Each row below holds a small network's activations on one input, seen along a few directions.
In each table, some parts of the input vary, and every possible input appears once, in random order.
Descriptions start from the smaller parts, as in this example, which fits no table here: one of 2 separate values, together with either a single point or one of 9 places along a line or (one of 5 places around a ring, together with one of 6 places along a line).
Shared parts are said once, and a part with two or three values counts as separate values.

Other details of the inputs vary at random and push rows far along two fixed directions, the same in every table; ignore that.

A family of inputs:
r1: [47,-36,16,-8,10,-14,6,12,34,-59,-9,-10,-51,-31]
r2: [-17,45,-34,-8,-60,0,-13,-47,-13,36,36,-30,-14,-68]
r3: [-30,47,16,-15,-2,1,-33,-19,-18,32,-31,32,46,33]
r4: [22,-10,-33,6,-35,10,22,-15,16,-2,44,-59,-64,-93]
r5: [32,-7,1,0,2,0,10,8,27,-13,8,-56,-55,-73]
r6: [-31,8,3,10,1,5,9,3,-21,20,7,35,46,56]
r7: [23,-26,39,-3,30,-6,7,14,12,-47,-21,39,12,42]
r8: [11,-13,3,-5,17,-10,-6,11,1,-14,-17,6,0,18]
r9: [-23,23,-26,13,-28,5,19,-9,-20,33,50,-29,4,-19]
r10: [18,18,26,-25,-11,-17,-9,-23,4,-23,-10,23,8,-15]
r11: [23,-32,25,-5,36,-7,-11,12,12,-37,-40,31,8,41]
r12: [-9,2,-25,8,-10,2,-1,-8,-3,20,15,-28,-5,-14]
r13: [-26,34,0,-18,-10,-7,-36,-30,-22,25,-26,36,49,36]
r14: [-35,3,-9,11,-3,6,-5,3,-19,21,-2,36,34,58]
r15: [-34,14,3,11,16,20,-6,6,-16,33,-18,19,39,53]
r16: [-20,14,-45,21,-41,17,11,-21,-11,36,53,-46,-23,-49]
r17: [23,-34,22,-9,35,-4,-6,12,13,-36,-43,33,8,41]
r18: [-31,14,-37,13,-32,8,4,-7,-16,36,41,-22,-4,-21]
r19: [-12,6,-23,8,-19,1,4,-2,-9,12,26,-17,-13,-11]
r20: [54,-40,12,-13,17,-14,6,13,31,-47,-21,-9,-45,-40]
r21: [-31,7,3,11,3,12,10,-3,-20,18,6,31,46,58]
r22: [-44,29,-20,17,-8,19,-1,1,-23,60,10,-8,27,15]
r23: [4,-5,18,-3,24,-1,-5,23,8,-6,-22,6,1,9]
r24: [36,-16,0,-4,-12,-9,26,5,20,-27,33,-37,-47,-75]
r25: [11,-11,15,1,7,-7,13,6,8,-23,6,4,0,8]
r26: [63,-52,33,-22,38,-24,-3,27,37,-73,-41,11,-37,-17]
r27: [-44,35,-20,15,-5,14,-4,4,-27,56,13,-16,25,20]
r28: [19,-19,40,-3,44,1,-9,23,16,-31,-46,26,5,38]
Each input here is: one of 4 places along a line, together with either a single point or one of 6 places around a ring.
Changing only the place on the line of 4 turns r14 into r6. The same change can be made to r18. Which row results? -> r24
Which other rows does r28 become when the place on the ring of 6 takes its other values? List them by row number. -> r5, r15, r22, r23, r27
Which other rows agree with r26 in the place on the line of 4? List them by row number. -> r8, r11, r12, r13, r17, r20
A walk changes only the place on the line of 4. It starts at r3 and steps to r13. List the rest of the walk in order. -> r2, r10

A family of inputs:
r29: [-37,24,-24,4,-13,10,-17,-7,-17,45,-5,-1,15,14]
r30: [28,-16,37,-11,21,-1,5,9,14,-37,-26,32,-1,6]
r31: [-23,27,-8,5,-2,3,-3,-8,-20,31,10,-10,26,18]
r32: [-36,5,-7,7,-6,4,-8,-19,-22,18,-1,42,56,72]
r33: [3,8,-21,-1,-35,-2,4,-18,4,0,27,-20,-32,-43]
r34: [33,-13,33,-18,15,-21,2,20,19,-43,-14,13,-16,-17]
r35: [-29,25,-13,3,-12,1,8,-7,-27,37,20,4,36,17]
r36: [11,13,-4,5,-12,15,6,-14,7,8,17,-37,-28,-55]
r37: [12,8,-8,3,-12,8,10,-17,11,8,19,-44,-20,-52]
r38: [45,-28,-2,-11,6,-5,2,-4,30,-27,-13,-31,-44,-61]
r39: [-48,23,-8,6,-14,3,-16,-12,-27,26,-3,47,48,74]
r40: [43,-24,4,-15,-3,-21,8,-5,15,-47,4,-8,-34,-33]
r41: [-26,35,-16,7,-20,3,-7,-7,-14,37,27,-30,4,-22]
r42: [-41,36,-5,7,-7,3,-15,-2,-22,39,9,0,34,27]
r43: [-9,-2,2,0,13,10,-18,-1,-6,10,-29,22,17,27]
r44: [26,-11,34,-17,17,-20,0,20,15,-39,-17,21,-6,-4]
r45: [39,-7,18,-15,-5,-9,14,6,26,-33,0,-15,-46,-61]
r46: [-26,26,-42,8,-49,-3,0,-22,-18,34,54,-33,-9,-43]
r47: [-36,-2,-33,24,-18,13,13,1,-19,25,37,-5,13,28]
r48: [-17,19,20,-2,11,3,-13,4,-4,4,-24,22,21,42]
r49: [43,-22,20,-12,6,-7,19,0,26,-36,-2,-9,-25,-45]
r50: [-19,10,-18,8,-24,11,-2,-23,-15,17,20,9,11,6]
r51: [13,0,-28,-5,-11,-4,-1,-7,0,14,11,-42,-27,-52]
r52: [14,-10,48,-17,29,-12,-5,20,11,-39,-46,57,16,49]
r53: [-21,11,-36,8,-18,13,-4,-20,-10,45,14,-28,7,-21]
r54: [-4,-21,-18,15,-8,4,16,8,0,-7,26,-8,-13,6]
r55: [-15,-19,-8,15,23,8,-2,25,-4,10,-16,9,11,44]
r56: [30,-18,38,-10,32,-5,-2,5,22,-39,-35,16,3,18]
r57: [31,-19,42,-13,25,-3,4,11,16,-42,-30,36,-1,10]
r58: [-5,11,13,-3,17,-4,-6,3,-9,2,-14,10,25,35]
r59: [35,-18,6,-16,9,-18,-13,13,22,-28,-18,-17,-39,-44]
r60: [44,-24,4,-8,-12,-4,8,-13,23,-44,8,-11,-49,-56]
r61: [-14,5,1,-5,8,1,-21,5,-3,10,-32,21,11,30]
r62: [-23,19,-3,0,-3,-2,6,-2,-23,25,9,14,38,28]
r63: [14,14,-10,5,-19,15,9,-17,9,9,25,-50,-38,-74]
r64: [-28,21,-36,11,-22,22,-9,-19,-17,51,15,-23,3,-24]
r65: [14,-36,39,2,46,-5,14,40,11,-41,-29,45,14,62]
r66: [13,-31,41,6,51,-2,3,38,14,-40,-38,32,10,67]
r67: [8,-9,-14,0,-21,-2,7,-23,4,-7,20,-10,-9,-22]
r68: [-24,19,-39,7,-36,-1,5,-25,-25,32,42,-19,9,-12]
r69: [3,-18,-29,17,-2,10,11,15,6,14,16,-42,-34,-34]
r70: [17,1,-33,-4,-17,-3,2,-9,3,16,19,-54,-37,-71]
r71: [-51,12,-2,27,18,18,1,17,-25,37,1,18,49,83]
r72: [39,-25,31,-14,18,-9,13,5,24,-42,-18,13,-9,-14]
r73: [29,-36,24,2,28,-4,24,33,20,-40,-5,7,-21,2]
r74: [-30,18,-21,1,-8,-1,-21,1,-16,37,-1,-3,17,9]
r75: [13,-21,33,-16,21,-26,-18,14,7,-51,-33,57,17,56]
r76: [-41,38,-5,8,-10,13,-11,-8,-19,40,1,3,27,29]
Describe the family of inputs behind these rows. -> one of 2 separate values, together with one of 4 places along a line, together with either a single point or one of 5 places around a ring
Changing only the place on the line of 4 turns r51 into r58. The same change can be made to r29. Which row results? -> r48
Which other rows does r67 become when the choice among 2 separate values takes its other values? List them by row number. -> r32
Which other rows does r62 become when the choice among 2 separate values takes its other values? List them by row number. -> r35
